Each row below is a small network's average activation on inputs in which a field has the value named, seen along a few directions.
Values that are neighbours, or in one group, have similar rows; names and order tell nothing.
(in the rows, 500 means zero)
Strong random noise was added to every row along 12 fixed directions; ignore it. To show where, here is one row again and again, with new noise each time:
[612,465,434,636,293,563,381,421,456,514,228,438,247,425,537,342,556,368,456,478,561,620,403,556,536,504,512,481]
[475,549,671,538,507,489,446,532,513,597,605,641,474,542,547,550,473,704,438,515,557,537,554,394,425,498,585,445]
[361,480,214,496,584,556,620,511,477,767,491,347,498,467,684,464,431,330,565,544,613,341,664,485,659,620,515,605]
[405,452,619,651,405,476,474,428,604,698,504,651,472,545,711,510,368,619,522,526,556,551,618,334,377,561,552,483]
[417,618,340,456,532,508,587,587,496,616,548,397,240,514,660,579,463,498,527,523,672,249,581,478,557,586,638,474]
[575,533,701,960,272,504,441,637,615,297,213,533,436,533,507,332,539,410,430,524,384,783,416,467,339,607,504,276]
[499,479,701,401,550,534,555,468,489,546,512,551,621,564,606,450,427,499,482,592,467,454,457,541,488,335,500,560]
[576,502,545,373,389,577,539,445,623,454,520,526,444,496,626,486,400,465,515,516,535,297,386,586,453,539,615,493]
[443,573,411,468,465,321,486,649,258,536,478,517,449,471,563,386,624,302,603,514,627,432,589,552,444,590,271,647]
[481,561,558,483,505,523,621,607,653,511,416,455,312,595,739,589,405,457,586,621,580,343,484,492,492,489,641,421]
[454,544,359,618,480,395,443,348,433,469,652,467,685,517,447,600,455,597,587,347,484,481,521,534,489,539,369,593]
[529,409,346,331,473,472,519,469,355,525,466,437,430,419,391,457,553,462,486,527,481,496,492,531,523,428,494,520]
[576,454,644,380,600,592,486,752,407,486,417,509,608,517,414,340,592,393,444,668,431,563,431,577,549,538,509,435]
[416,488,554,451,718,638,534,779,358,643,482,400,525,581,464,383,518,504,404,688,450,447,545,490,624,590,623,370]


Field LAZEF:
foge: [499,381,558,495,519,626,547,568,537,475,418,480,533,453,383,402,502,432,335,527,348,568,447,500,530,482,586,415]
rakif: [479,604,593,563,555,463,368,554,373,355,419,422,363,638,453,530,547,553,533,447,531,419,368,626,569,495,454,530]
basib: [371,463,551,626,522,473,347,464,465,693,440,556,281,605,623,636,431,656,527,499,592,519,571,377,511,544,521,479]
kiv: [420,489,562,499,529,492,518,411,394,540,547,523,595,536,486,456,457,553,448,510,412,451,544,467,472,422,472,535]
lemab: [466,480,530,499,610,583,419,496,540,522,635,546,611,545,455,470,479,554,535,460,469,517,557,479,554,657,458,534]
bido: [478,422,497,386,399,458,494,330,450,574,415,554,466,441,596,466,456,424,561,508,532,465,492,475,449,342,436,621]
zem: [483,488,385,529,463,427,466,308,496,438,508,409,495,507,458,600,489,546,605,423,471,451,447,514,483,464,409,550]
dese: [603,780,747,662,468,572,442,585,642,440,430,539,215,563,739,474,567,447,437,452,724,465,437,502,524,474,566,436]
led: [472,415,471,491,420,397,531,510,579,310,469,530,522,496,447,445,532,379,589,453,415,536,509,505,370,593,347,518]
dod: [519,601,321,420,487,477,654,716,505,415,542,460,229,344,368,431,647,440,374,514,545,416,598,448,433,654,632,330]
The values of LAZEF form a line.
Going along LAZEF from led by way of its neighbour lemab, in what order are basib, kiv, zem, dese met?
> dese, zem, kiv, basib
Name the neighbours of rakif, in listed order.
> foge

Field TIV:
nelan: [398,526,285,396,527,463,726,397,438,550,535,370,406,439,561,597,452,428,468,456,510,297,570,519,595,347,570,596]
vuva: [561,407,528,553,490,733,501,357,528,651,344,424,527,463,526,279,477,452,317,582,447,608,480,477,623,420,616,438]
febuk: [267,431,552,634,605,398,656,467,404,546,654,510,777,519,300,596,438,764,323,514,257,653,678,297,362,301,510,398]
kuzol: [576,473,621,377,466,611,530,272,444,600,483,520,546,400,504,420,477,515,323,533,477,543,428,520,585,157,592,597]
zodud: [667,543,437,481,425,615,424,442,503,465,541,500,556,369,428,280,601,371,417,424,544,500,423,593,556,641,463,571]
vegur: [519,436,688,383,495,383,465,512,404,486,456,643,506,469,512,360,571,449,535,556,479,612,539,517,387,378,369,550]
zopav: [490,468,496,421,434,490,459,381,468,712,492,590,556,423,624,443,514,440,534,539,628,546,576,441,496,455,391,697]
dugu: [389,321,493,520,482,482,593,423,382,642,227,407,250,572,650,307,442,339,493,620,462,538,548,460,477,277,422,532]
dit: [385,528,480,878,458,344,626,359,467,442,423,472,662,467,488,493,502,412,431,361,388,760,612,435,474,234,316,616]
nugab: [371,564,398,618,531,418,559,417,546,520,684,522,592,469,500,585,457,568,473,335,541,496,647,435,473,473,436,602]
The values of TIV form a ring.
Name the neighbours of dit, in listed order.
> nelan, nugab
Name the neighbours of vuva, in listed order.
> zodud, zopav
Fewest steps between dugu and kuzol?
> 5
